A small network was shown many inputs. Here are its activations along a few directions, one row for each input.
Each table varies a few parts of the input and shows all the possible inputs, shuffled.
Descriptions start from the smaller parts, as in this example, which fits no table here: line(4) and (point or (values(2) and ring(5)) or ring(11)).
Shared parts are said once, and a part with two or three values counts as separate values.
In the rows, 128 means zero.

Other details of the inputs vary at random and push rows far along three fixed directions, the same in every table; ignore that.
To show where, the next rows are all for the same input, with only those details redrawn:
[136 133 122 126  68 132 118 131 136 118 126 111 142]
[115 155 147  95  95 127 137 135 137 125 165 141 131]
[185 142  48 119 149 140 113 120  99 146 151 158 111]
[ 94 149 152 102 110 110 148 129 139 125 173 148 127]
[179 139  58 122 136 138 113 124 106 141 146 147 117]
[ 74  76 102 193 123  49 117 107 134 123 119 101 129]
[115 131 136 127  72 119 122 129 139 117 133 113 140]
[ 83 140 169 112  77 107 140 133 147 114 153 124 140]

Rows:
R1: [ 58  84 164 169 153  56 145 139 116 136 162 120 107]
R2: [176 158 185 120  64 167 112 150 132  92  82  47 149]
R3: [148 126  76 133 158 133  99 125 138 136 139 150 121]
R4: [182 176  85 130 173 142 108 114 129 130 104 137 113]
R5: [165 189 165 122  31 152 114 124 142 103  77  73 147]
R6: [ 68  59  92 188 114  55 136 104 139 110 106 118 110]
R7: [162 156  56 123 143 149 118 117  89 142 127 142 110]
R8: [169 137  81 133 155 155 114 151  70 156 125 130  92]
R9: [163 124 180 123  38 189 107 153 133 101 118  73 157]
R10: [ 53  88 104 193 148  73 105 106 144 117  93 100 131]
R11: [156  59 139 143  86 153 116 106 151 159  45  98 170]
R12: [ 54  88 176 143 185  85 158 100 141 176 106 120 161]
R13: [165 149  90 104 210 171 135 137  74 139 169 156  96]
R14: [ 84 147 236  52 169 139 182 125 159 186 180 176 160]
R15: [173 109  72 130 158 174 123 135 133 113 122 171 117]
R16: [101 108 176 110 129 147 168 137 129 100 164 150 105]
R17: [154 133 173  93  41 186 149 169 117 114 129 130 113]
R18: [145 108 102 162  52 123  97 122 134 116  94  84 149]
R19: [171 151 110 142 171 108 123 145  93 149 114 108  90]
R20: [ 59 152 176  54 144 133 178 140 171 109 187 201 103]
R21: [165 156 107 143 194 129 121 126 129 113 108 133 132]
R22: [120 172 216  42 198 116 154 113 126 156 134 169 147]
R23: [ 67  85 110 202 179  89 119 116 136 109 103 111 143]
R24: [155 119  93 147 175 147 106 134 133 126 142 154 137]
The inputs of R14 and R12 match in every part but one. If R24 is changed in the same way as R14 into R12, which row does it become?
> R23
What do these inputs look like to the network?
> line(4) and (point or ring(5))
Which other rows does R19 become when the line(4) part takes its other values? List them by row number.
> R1, R8, R17

Rows:
R25: [ 37 132 210  93 219  79 185 123 143 138 174 173 121]
R26: [131 148 137  98 101 164 135 141 136 125 150 146 139]
R27: [ 36 109 195 162 110  68 145 125 151 101 123  98 131]
R28: [147 110  73 148 176 118 121 133 103 135 149 145 103]
R29: [ 34  83 170 193 105  38 127 109 155 117  98  75 138]
R30: [165 142 123 115  77 157 115 134 117 125 111 106 129]
R31: [149 132  79 129 183 119 122 114 113 145 153 168 118]
R32: [148 119  80 129 176 122 135 130 101 144 159 158  94]
R33: [150  90  67 208 129  99  82 112 124 123  59  78 130]
R34: [141 136 121  99 222 133 141 120 110 167 159 173 115]
R35: [141 147 176  84 119 160 148 133 132 144 126 136 145]
R36: [147  99  89 165 104 112 106 108 129 128  92 104 140]
R37: [160 122  60 161 175 111 104 116 104 143 118 127 117]
R38: [140 136 144 100  52 170 125 138 143 119 118 119 145]
R39: [134 176 167  81 102 164 141 148 125 121 162 133 131]
R40: [150 153 156 102  66 165 122 139 150 104 109 115 153]
R41: [139 149 151 102 106 161 138 148 132 113 146 137 116]
R42: [156 122 107 134  83 165 111 132 137 113 100 115 140]
What do these inputs look like to the network?
> values(3) and (point or ring(5))
The inputs of R42 and R38 match in every part but the values(3) part. If R33 is changed in the same way as R42 into R38, which row does it become?
> R29
Which other rows does R39 become when the ring(5) part takes its other values? List them by row number.
> R26, R28, R31, R37
Which other rows does R25 become when the values(3) part takes its other values? List them by row number.
> R34, R35
